Look-ups in named tables: a row name and a column name give one cell, copied from the table.

sedat:
         sefe  pud  senolam  tigi  nas  vol  gamodof  rorus
giv        62   89       84   130  135  164      188    169
gedomuf    10   70      100   103  153  157      196    199
rop        32   62      103   102  142  151      207    177
sufo       48   71      113    65   93   43       78    104
pupo       91   76      105    78   81   77       88     93
dagidir   110  101       85    97  104   85       86     78

tigi of giv: 130
gamodof of sufo: 78
vol of giv: 164
pud of pupo: 76
pud of gedomuf: 70
pud of dagidir: 101
rorus of dagidir: 78
senolam of gedomuf: 100
sefe of gedomuf: 10
nas of giv: 135
gamodof of pupo: 88
sefe of dagidir: 110
senolam of rop: 103
vol of pupo: 77
rorus of rop: 177
pud of giv: 89
nas of dagidir: 104
sefe of rop: 32
gamodof of dagidir: 86

noranez =
         keromeb  pum  zunu
vuvo           0  504  -408
sef         -530  209   266
nukas       -163  504   508
vakimi         5  743   254
zaze        -163  506  -523
zuketi        64  833    81
bozires       -9  831   185
duzir       -423  349   366
tula        -163  419  -288
zudizit     -212  326  -158
tesupez     -163  595   375
lifu        -486  162   185

What is the pum of vakimi in noranez?
743
What is the pum of bozires in noranez?
831
What is the zunu of duzir in noranez?
366
What is the keromeb of bozires in noranez?
-9
What is the keromeb of zaze in noranez?
-163
What is the pum of sef in noranez?
209
What is the zunu of sef in noranez?
266
What is the pum of vuvo in noranez?
504
What is the keromeb of zudizit in noranez?
-212
What is the keromeb of zuketi in noranez?
64
What is the zunu of zudizit in noranez?
-158
What is the zunu of zaze in noranez?
-523
What is the zunu of bozires in noranez?
185
What is the pum of zaze in noranez?
506
What is the pum of nukas in noranez?
504
What is the zunu of nukas in noranez?
508
What is the pum of tesupez in noranez?
595

vas:
columns: durubi, pas, fivutug, mato, naroma, tuvepu, gif, balo, vikiz, mulil
tav: [150, 171, 183, 113, 177, 192, 180, 134, 167, 148]
rav: [171, 189, 170, 193, 114, 81, 154, 191, 180, 165]
tor: [177, 162, 132, 244, 92, 8, 115, 209, 166, 173]
riguva: [136, 187, 159, 89, 151, 186, 160, 121, 123, 169]
samose: [90, 113, 171, 80, 167, 221, 199, 83, 191, 101]
tiz: [106, 129, 122, 93, 143, 196, 138, 98, 105, 159]
dak: [108, 97, 136, 108, 181, 205, 155, 93, 152, 110]
zava: [164, 148, 125, 182, 131, 117, 103, 151, 135, 154]

tav, mato => 113
tav, naroma => 177
zava, naroma => 131
rav, balo => 191
dak, naroma => 181
zava, gif => 103
samose, durubi => 90
tav, fivutug => 183
rav, naroma => 114

kog =
,guk,lodo,zaziki,bisa,nivo
zusene,107,136,159,19,231
zibizu,190,145,212,224,73
defa,231,104,91,111,81
nolo,46,138,84,108,179
vif,162,11,183,65,141

What is the nivo of vif in kog? 141
What is the lodo of vif in kog? 11
What is the guk of zusene in kog? 107
What is the nivo of zusene in kog? 231
What is the zaziki of zusene in kog? 159
What is the guk of vif in kog? 162
What is the guk of nolo in kog? 46
What is the nivo of nolo in kog? 179
What is the lodo of zusene in kog? 136
What is the zaziki of defa in kog? 91
What is the guk of defa in kog? 231
What is the lodo of defa in kog? 104
What is the bisa of defa in kog? 111
What is the guk of zibizu in kog? 190

pegim
cols = bef, mal, gipasor, fetez
neluso: [-2.514, -0.469, -0.036, -6.192]
zepore: [-0.849, -2.623, -0.133, -1.286]
dez: [0.038, -3.110, 1.252, 2.309]
zin: [-6.127, -2.349, -8.176, -6.058]
gizezet: [-1.517, -3.587, 3.805, -1.173]
fif: [-3.461, 2.871, -2.030, -2.657]
teg: [-7.976, 2.729, -2.304, 2.581]
zaka: [-5.565, -3.287, 1.327, -3.821]
bobofe: [5.389, 0.412, 2.207, -0.935]
senu: [-1.185, 7.375, -4.399, -9.135]

bef of zin: -6.127
fetez of gizezet: -1.173
gipasor of zepore: -0.133
fetez of bobofe: -0.935
fetez of zin: -6.058
bef of gizezet: -1.517
mal of bobofe: 0.412
mal of dez: -3.110
fetez of fif: -2.657
Row with the largest mal: senu

Table tulo
	veb	fik	tegiva	ruto
zur	0.50	1.30	0.66	3.56
dil	4.25	5.37	0.94	3.49
guk	1.55	2.93	0.28	2.00
muvil	7.51	3.23	3.91	5.60
ter	3.36	2.67	7.97	3.75
sof	7.61	2.42	6.43	5.78
fabo	0.16	1.64	1.21	2.76

muvil, ruto: 5.60
ter, veb: 3.36
ter, fik: 2.67
fabo, tegiva: 1.21
muvil, veb: 7.51
guk, ruto: 2.00
dil, veb: 4.25
guk, fik: 2.93

dusivo:
	vilefa	gifamo	gal	sudivov	vekogu	zelo	ven	fifufom	pamos
fuzin	204	143	167	181	167	166	178	202	173
sumu	164	217	104	171	173	158	183	193	183
zep	230	228	135	151	176	168	151	205	188
dit	168	165	217	176	162	252	171	177	159
zur	145	215	178	197	180	187	149	164	173
votag	163	50	131	169	172	132	169	192	182
sidat	173	154	227	161	158	167	156	138	181
kimeru	234	166	136	174	176	161	178	184	191
bepo	149	170	219	189	169	180	168	182	149
gif	205	162	208	182	183	188	188	213	147

What is the ven of fuzin in dusivo?
178
What is the zelo of sumu in dusivo?
158
What is the fifufom of zep in dusivo?
205
What is the ven of gif in dusivo?
188
What is the vekogu of gif in dusivo?
183
What is the zelo of kimeru in dusivo?
161
What is the ven of dit in dusivo?
171
What is the sudivov of bepo in dusivo?
189
What is the zelo of gif in dusivo?
188
What is the gifamo of dit in dusivo?
165
What is the gifamo of zep in dusivo?
228
What is the pamos of gif in dusivo?
147
What is the pamos of sidat in dusivo?
181
What is the gal of sidat in dusivo?
227
What is the gifamo of sumu in dusivo?
217
What is the pamos of dit in dusivo?
159
What is the fifufom of sidat in dusivo?
138
What is the sudivov of gif in dusivo?
182
What is the ven of kimeru in dusivo?
178
What is the zelo of zur in dusivo?
187

